Each row below holds a small network's activations on one input, seen along a few directions.
In each table, some parts of the input vary, and every possible input appears once, in random order.
A made-up example of a description, with smaller parts first: one of 4 places along a line, together with either a single point or one of 9 places along a line or (one of 3 separate values, together with one of 5 places around a ring).
Shared parts are said once, and a part with two or three values counts as separate values.
In the rows, zero is written as 128.

Table:
x1: [137 116 157 145 171 137 149  89 147  94  98 136 147 162 161 102 143 153
 144 166]
x2: [112 108 103 126  98 150 126 159  88 163 141 105  91  80 116 152 113 170
 100 107]
x3: [142  94 120  99 151 151 159 103 169 120  90 179 105 132 132 112 152 190
 133 158]
x4: [104 124 137 170 120 134 119 155  72 141 149  74 129 112 145 144 109 134
 108 114]
x5: [ 80 143 176 201 101 119  86 149  98  98 172  67 171 121 153 142 110  61
 110 118]
x6: [142 105 138 123 167 144 157  95 153 109  91 155 126 149 147 107 146 179
 140 162]
x7: [127 127 176 164 163 129 135  86 153  74 109 124 168 171 171 101 142 115
 146 167]
x8: [111 102  86 107  76 156 131 170 113 169 145 128  73  65 107 154 121 168
  91 100]
x9: [138  85 103  74 124 158 156 112 195 126  95 206  85 113 116 116 159 187
 122 152]
x10: [ 95 133 157 185 114 129 101 148  77 122 159  67 149 119 151 141 108 102
 110 117]
x11: [114 139 198 179 144 123 115  83 171  51 124 117 192 167 171 103 143  72
 147 166]
x12: [179 193  51  59  98  56 105 179  89 202 164 133 118 123  39 155  98  45
 140  47]
x13: [111 116 121 148 113 143 123 154  74 154 142  87 110  95 129 148 109 160
 106 111]
x14: [199 205  68  11 152  63 130 110 193 169 113 215 128 183  52 113 139  56
 196 109]
What do these inputs look like to the network?
> one of 2 separate values, together with either a single point or one of 6 places along a line
Changing only the choice among 2 separate values turns x7 into x10. The same change can be made to x1. Which row results?
> x4
Change only the choice among 2 separate values in x9. List by row number the other rows that result.
> x8

Table:
x15: [154 127 127 131 160 114 140 105 136 110 107 141 144 162 135 111 132 123
 140 141]
x16: [ 70 119 200 192 112 155 112 110 173  60 142 110 163 134 187 112 145  94
 119 166]
x17: [164 150  70  75 110  93 130 158 133 167 134 162 111 117  70 146 123 101
 133  87]
x18: [167 128 103 104 151 121 146 109 125 138 104 142 121 143 116 118 128 148
 141 128]
x19: [ 97 132 186 168 135 140 120 101 161  77 131 119 160 155 174 107 143 100
 139 163]
x20: [138 169  75  47  70  95 102 174 137 183 168 162  93 102  56 146 121  66
 127  72]
x21: [138 104 147 149 152 143 138  95 139  97 101 131 143 142 150 117 137 155
 134 157]
x22: [164 141  66  70 106 109 133 151 128 175 128 157  99 105  70 149 123 127
 131  91]
x23: [ 87  92 180 203 115 156 125 112 168  51 128 117 159 126 184 121 144 114
 100 164]
x24: [166 137 109 110 157 102 139 118 132 132 110 149 139 154 111 121 130 121
 145 125]
x25: [145 127 112  90 156 134 151 116 124 155 108 145 102 139 125 114 131 176
 142 136]
x26: [155 116 127 125 158 130 141  99 130 119  99 138 136 146 132 117 133 154
 141 144]
x27: [ 64 114 155 210 120 159 113 160  29 137 162  26 127  86 164 156  85 172
  88 118]
x28: [145 138  75  58 112 122 138 157 128 192 132 159  82 102  80 143 126 153
 133  97]
x29: [151 177  93  60 107  92 119 155 136 173 148 155 115 125  72 138 127  82
 149  88]
x30: [133 116 133 112 161 144 148 105 128 134 104 139 111 144 145 108 135 180
 139 153]
x31: [ 88  81 177 197 111 173 130 107 162  58 123 113 148 111 185 120 143 143
  98 166]
x32: [ 92  93 171 161 138 172 141 105 147  91 112 125 124 127 178 113 145 176
 119 174]
x33: [151 166 132  95 154 101 127 114 136 139 125 142 143 162 114 112 132 101
 162 126]
x34: [115 103 156 136 156 156 142 102 137 114 105 135 123 138 157 113 141 182
 135 165]
x35: [156 175 110  76 134  95 130 131 134 156 135 145 126 151  97 119 128  92
 158 107]
x36: [ 93 121 154 230 114 127 103 167  35 121 162  27 160 112 164 158  96 104
  93 107]
x37: [115  92 166 174 137 157 134  98 150  77 109 123 148 129 166 121 141 151
 121 164]
x38: [136 115 150 155 157 125 133 101 145  91 108 136 155 156 149 116 138 125
 135 154]
x39: [149 135  51  57  71 110 111 173 130 187 148 167  83  81  52 160 119 108
 111  75]
x40: [132 134  58  45  76 123 120 175 130 202 153 166  63  81  64 151 119 131
 112  81]
x41: [ 90 113 148 225 114 141 108 150  31 122 161  24 144  90 159 159  80 143
  86 109]
x42: [ 76 149 179 216 111 125  88 164  43 130 175  19 162 121 168 148  97  83
 111 111]
x43: [149 135  94  73 140 125 147 135 125 176 117 152  96 123 100 129 129 168
 142 117]
x44: [139 156 150 118 157 113 127 102 140 118 122 134 148 171 139 102 134 103
 158 143]
x45: [170 137  85  85 135 112 142 129 126 158 112 150 114 126  91 134 127 141
 141 110]
x46: [120 143 172 142 154 125 121  98 150  98 123 129 160 165 153 107 140 104
 154 155]
x47: [169 146  89  91 139  96 138 136 132 151 119 155 127 139  90 132 127 113
 143 106]
x48: [114 104 165 180 139 141 132 104 156  69 115 126 156 146 170 117 141 120
 120 162]
x49: [ 66  80 186 184 114 186 133 114 159  73 125 117 128 107 191 117 148 168
  99 175]
x50: [149 144  55  62  75  96 108 179 135 179 154 171  94  91  51 157 119  84
 113  71]
What do these inputs look like to the network?
> one of 4 places along a line, together with either a single point or one of 8 places along a line
Changing only the place on the line of 4 turns x45 into x35. The same change can be made to x37. Which row results?
> x19
List by row number the other rows that have the place on the line of 4 in common with x40.
> x25, x27, x28, x30, x32, x34, x43, x49
